Each row below holds a small network's activations on one input, seen along a few directions.
Each table varies a few parts of the input and shows all the possible inputs, shuffled.
A made-up example of a description, with smaller parts first: one of 3 separate values, together with either a single point or one of 9 places around a ring or (one of 4 places along a line, together with one of 5 places around a ring).
Shared parts are said once, and a part with two or three values counts as separate values.
(in the rows, 128 means zero)

Other details of the inputs shift rows strongly along two fixed directions, in all tables alike. That doesn't count.

A family of inputs:
row 1: [175 172  85 113 168 100 162 123  80 135  79]
row 2: [153 143 116 117 138 112 118  99  90  90 136]
row 3: [ 97 130 121 159 133 191 148 139 168 163  66]
row 4: [133 117 135  94 102 103 109 122 105  98 180]
row 5: [ 93  95 177 103  87 144 104 133 167 106 182]
row 6: [157 134 116  92 141 100 118 131  92 114 135]
row 7: [100  90 190 125  99 127  88 115 164 108 175]
row 8: [173 170  77 120 151 109 150 128  73 130  76]
row 9: [227 151  67 141 166 116 169 138 109 144  88]
row 10: [153 156  59 125 163 117 159 108  86 111  83]
row 11: [132 106 138  87 115  98 115 113 117  90 172]
row 12: [161 134 107  88 131 110 116 113 109  99 131]
row 13: [ 93 135 126 171 125 188 146 151 159 174  69]
row 14: [ 81 103 163 121  96 137  94 150 145 121 189]
row 15: [152 132 123 116 153  98 118 114  75 103 138]
row 16: [129 110 133 187 134 176 163 172 193 169 118]
row 17: [178 158  75 112 163 102 156 113  90 116  65]
row 18: [178 172  74 114 151 115 151 114  86 115  75]
row 19: [ 96  88 180 109  84 124 105 127 168 116 179]
row 20: [176 167  75 120 149 109 150 122  80 123  74]
row 21: [ 86 101 159 121  94 137  96 143 150 115 184]
row 22: [ 85 129 133 178 115 150 144 140 178 157  85]
row 23: [127 114 132  86 133 108  99 117 107 122 188]
row 24: [ 79 148 144 175 127 155 149 151 163 170  98]
row 25: [ 95 141 124 166 128 194 149 143 165 165  68]
row 26: [ 79  94 170 116 109 134  97 153 149 122 188]
row 27: [134 122 134  89 105 110 112 114 113  90 179]
row 28: [135 113 133 101 101  84 106 106 121 102 174]
row 29: [152 136 117 122 136 103 115 106  82  98 137]
row 30: [142  76 189 145 111 144  98 145 180 125 211]
row 31: [152 127 119 115 150  98 123  98  94  90 127]
row 32: [142 112 120 185 142 191 160 163 185 188  98]
row 33: [151 144 126 115 155  93 127 108  80 108 142]
row 34: [ 81 122 138 164 130 164 154 148 173 146  84]
row 35: [ 90 137 128 169 127 186 145 158 152 180  73]
row 36: [ 85 107 161 116  95 145  97 136 160 108 185]
row 37: [ 81 105 173 114 111 127 105 145 153 125 195]
row 38: [153 132 115 113 144 110 118  96  94  89 132]
row 39: [152 151 124 126 147  88 119  98  82 115 143]
row 40: [ 86  86 165 117  96 127  99 127 170 117 179]
row 41: [ 91 127 134 162 141 179 145 159 151 177  76]
row 42: [129 130 145  98 112  89 112 115 107 115 188]
row 43: [ 97 126 124 161 140 177 151 140 166 165  62]
row 44: [153 162  96 122 158 102 174 122  82 133  95]
row 45: [151 141 117 120 139 101 115 112  72 104 140]
row 46: [111 138 146 160 109 147 135 143 181 159  74]
row 47: [157 135 113 129 135  83 112  88  97 101 131]
row 48: [159 153 115 102 135  89 118 115  97 125 142]
row 49: [ 97 131 121 175 124 165 142 132 173 176  65]
row 50: [130 111 143  89 119  99 112 130 101 104 181]
row 51: [140  74 176 127  97 140 115 156 183 131 215]
row 52: [100 125 123 164 132 172 149 131 168 172  63]
row 53: [130 120 137  94 105 102 110 128  98 104 182]
row 54: [180 158  75 116 153  98 154 106  94 125  66]
row 55: [ 91 147 134 172 134 170 147 144 158 189  80]
Each input here is: one of 5 separate values, together with either a single point or one of 10 places along a line.
The inputs of row 52 and row 19 match in every part but the choice among 5 separate values. If row 41 is changed in the same way as row 52 into row 19, which row does it become?
> row 50
The inputs of row 37 and row 44 match in every part but the choice among 5 separate values. If row 22 is changed in the same way as row 37 into row 44, which row does it become?
> row 28
A walk changes only the place on the line of 10. It starts at row 39 and steps to row 33. List the rest of the walk in order.
> row 15, row 45, row 29, row 2, row 38, row 31, row 7, row 47
A walk changes only the place on the line of 10. It starts at row 48 and steps to row 1. List the rest of the walk in order.
> row 6, row 8, row 20, row 18, row 12, row 17, row 54, row 46
Change only the choice among 5 separate values in row 16. List by row number the other rows that result.
> row 9, row 30, row 32, row 51
